A small network was shown many inputs. Here are its activations along a few directions, one row for each input.
In each table, some parts of the input vary, and every possible input appears once, in random order.
Descriptions start from the smaller parts, as in this example, which fits no table here: line(6) and (point or ring(11) or (values(3) and ring(8))).
Shared parts are said once, and a part with two or three values counts as separate values.
In the rows, 128 means zero.

Other details of the inputs shift rows strongly along two fixed directions, in all tables alike. That doesn't count.

Table:
r1: [108 125 155 160 103  62 119 162 115 104 119 125]
r2: [126 126 174 153 133  69 155 147 134  89 116 157]
r3: [140 143 181 111 131  53 139 149 123 105 132 149]
r4: [168 142  34  36  70 151 145  87 218 121 130 126]
r5: [114 137 170 116 107  51 121 168 116 126 125 109]
r6: [104 112 134 152 194 219 109 104  92 172 133  94]
r7: [134 133 171 133 137  58 157 153 123 105 124 152]
r8: [129 129 163 120 132  47 111 169 129 129 114 110]
r9: [119 123 128 163 176 226  86 112  72 177 146 113]
r10: [117 132 156 168  88  71 113 176 110 113 121 137]
r11: [163 133  21  56  73 154 163  90 222 120 121 129]
r12: [124 120 152 141 136  50 128 173 132 128 105 113]
r13: [134 130 166 155 128  65 138 143 120  84 127 166]
r14: [111 116 127 154 190 216  93 100  77 167 144 101]
r15: [131 134 146 153 174 231 115  94  66 151 165 154]
r16: [125 121 139 147 170 225 107  90  66 167 139 144]
r17: [121 113 168 149 130  64 147 144 133 106  91 146]
r18: [ 90 119 141 148 170 225 119 103  78 169 144  93]
r19: [141 141  16  66  55 161 152 112 214 127 140  99]
r20: [161 130  17  79  64 160 145  82 219  98 123 143]
Each input here is: line(4) and line(5).
- Changing only the line(5) part turns r18 into r1. The same change can be made to r2. Which row results? => r13
- Change only the line(4) part in r15. List by row number the other rows that result. => r9, r10, r16
- Change only the line(4) part in r12. List by row number the other rows that result. => r7, r11, r19

Table:
r21: [120 115 153 153  87  47 127 139 108  95  92 171]
r22: [137 122  53  84  46  93 122 157 198 140 104 107]
r23: [ 91 116 152 127 140 125  90 136  61 177 119  85]
r24: [135 146  96  61 126 205 143  60 159 135 144 114]
r25: [134 119  62  89 106 209 110 115 156 178 132  83]
r26: [119 136  69  83 108 201  92  92 160 161 133  65]
r27: [104 102 152 154 127  39 122 189 149 125 101  93]
r28: [122  99 158 181 124  55 146 157 147  84  97 162]
r29: [160 143  81  84  73  84 113 124 153 106 137 155]
r30: [131 122 145 174  98  52 141 155 115 104  90 176]
r31: [110 123 212 121 182 137 138 106  43 153 135 126]
r32: [ 77 111 182 155 188 133  89 144  58 163 122  70]
r33: [119 136 159 153 113  38 110 186 144 131  94  95]
r34: [127 134 184 173 216 144 105 142  55 145 148 136]
r35: [119 115 186 195 178 159 124 121  45 150 117 151]
r36: [154 143 146 141 112  33 121 171 112 114 122 168]
r37: [155 141  85  98  99  90 117 129 177  83 139 140]
r38: [104 119 204 176 174 156  99 100  56 133 115 141]
r39: [127 111  90 140 150 232 128  90 141 132 129 142]
r40: [123 133 102  67 134 201 145  66 106 158 145 125]
r41: [163 139  73 126 115  89 140 137 187  94 143 141]
r42: [147 128 164 144 134  44 116 180 142  92 122 158]
r43: [165 143 155 146 116  36 124 173 121 107 125 160]
r44: [113 165 115 103  43 114 181 146 168  82 172 132]
r45: [164 133  97  99 142 215 107 100 121 157 161 140]
r46: [112 127  69 125 155 209 115 120 139 170 134  69]
r47: [125 126 148 151 105  37 122 190 125 138  98 100]
r48: [156 126  62 102 146 206 121  95 167 133 166 129]
r49: [168 159  71 101 134 208 108  91 160 141 158 131]
r50: [106 160 177 163 125 161 112 155  61 122 201 133]
r51: [113 130 174 140 193 136 159 127  94 136 129 127]
r52: [178 145  66  76  57  85 121 122 188  89 139 148]
r53: [121 113 178 131 140  38 173 157 150  96 111 142]
r54: [135 131  67  94 154 202 179  77 167 135 151 113]
r55: [118 112 167 160 144 149 116 102  67 130 118 147]
r56: [108 115  48  96 125 193 114  93 160 153 143  58]
r57: [172 146 106 100  92 103 110 139 194 102 131 153]
r58: [158 129  80 120  58 116 136 121 222  84  99 164]
r59: [105 113 182 205 201 158 126 128  61 134 115 145]
r60: [157 143 101  69  75  99 163 122 225  98 114 144]
r61: [132 136 165 122 114  33 168 158 118 118 105 157]
r62: [ 99 146  98 157  86 245 138 102 110 119 184 133]
r63: [130 123 192 145 184 147  91 138  39 169 144 155]
r64: [140 124 186 114 114  44 163 160 133 113 106 154]
r65: [141 132  72  91  59  99 113 154 225 125 103  95]
r66: [116 108  83 138 147 216 131  62 128 122 139 126]
r67: [121 121 148 109 113  23 173 137 164  76 115 132]
r68: [ 91 154  64 116  64 223 120 132 140 148 186  67]
r69: [139 135  94 146 141 228 124  78 136 140 127 139]
r70: [ 93 120 172 161 173 133  99 154  38 196 118  91]
r71: [103 105 179 211 205 152 135 120  62 135 121 139]
r72: [132 120  84 131  86 107 138 113 180  74 107 149]
r73: [152 142  77  79 128 206 167  80 148 152 146 125]
r74: [123 122 162 144 185 127 104 116  79 126 156 126]
r75: [131 112  88 126 122 227 123  85 116 155 126 157]
r76: [122 122 131 117  73  30 112 170 144 120 100  94]
r77: [145 130 106  74  82  97 166 129 171 122 115 155]
r78: [148 146 174 127 114  36  97 152 132  90 123 149]
r79: [ 94 121 207 131 203 136 139 112  59 136 133 119]
r80: [152 153 112  94 100  97 167 123 192 105 117 137]
r81: [ 86 109 172 183 205 131 112 153  66 174 125  71]
r82: [139 110 166 165  98  62 136 159 130  99  92 173]
r83: [110 114  81 112 150 215 106 122 145 171 132  74]
r84: [102 115 211 140 209 147 145 130  72 146 128 131]
- What is each input in this table made of? => values(4) and (point or (values(3) and line(5)))
- Changing only the values(4) part turns r52 into r76. The same change can be made to r50. Which row results? => r68
- Changing only the values(4) part turns r43 into r73. The same change can be made to r57. Which row results? => r60
- Change only the values(4) part in r22. List by row number the other rows that result. => r63, r75, r77
- Change only the values(3) part in r59. List by row number the other rows that result. => r39, r72
- Change only the values(3) part in r61. List by row number the other rows that result. => r40, r77
